Questions about the grid below. Indices start at 0.
1) Find the entry at row 0, column 2.
2) Find the bottom-right entry.
3) Find the entry in row 1 and column 1.
4) Find the entry directly above 156.
5) Find the entry just right of 113.
6) Find the top-right entry.
7) Find the entry just left of 124.
8) Find the entry in row 2 and column 2.
[[114 134 125 128 138 130 138 129]
 [ 99 113 126 129 139 128 130 133]
 [ 99 145 128 110 145 134 129 156]
 [154 124 122 133 118 123 130 117]]
1) 125
2) 117
3) 113
4) 133
5) 126
6) 129
7) 154
8) 128

Questions about the grid below. Indices start at 0.
1) Read off the entry in row 0 and column 1.
2) Read off the entry in the bottom-left corner.
3) Read off the entry just right of the smallest entry.
4) Read off the entry in row 1 and column 2.
5) Read off the entry at row 0, column 2.
6) Read off the entry at row 1, column 1.
7) Read off the entry in the bottom-right corner.
8) Read off the entry in the top-left corner.
[[118 139 132 113 126 134 116 120 140 125 123 126 125]
 [118 139 136 108 126 134 116 118 137 122 123 126 125]
 [120 139 139 107 126 134 116 120 133 124 123 126 125]
 [123 139 137 109 126 134 116 120 139 125 127 126 125]
 [120 139 138 111 126 134 116 120 139 125 123 126 125]
 [121 139 137 114 126 132 116 124 142 130 123 127 125]
 [115 138 128 114 126 134 116 120 143 125 120 126 125]
 [120 144 142 106 126 132 119 120 131 125 132 126 125]
 [122 139 130 117 126 134 116 120 142 125 117 124 125]
 [120 131 121 129 126 135 110 122 154 125 109 125 125]
 [121 140 136 110 126 134 116 120 139 125 123 126 125]
 [120 148 147 100 125 133 120 120 130 125 138 126 125]
 [120 141 137 111 126 134 116 120 138 125 123 129 125]
 [120 139 137 119 126 132 116 125 142 130 123 126 125]]
1) 139
2) 120
3) 125
4) 136
5) 132
6) 139
7) 125
8) 118
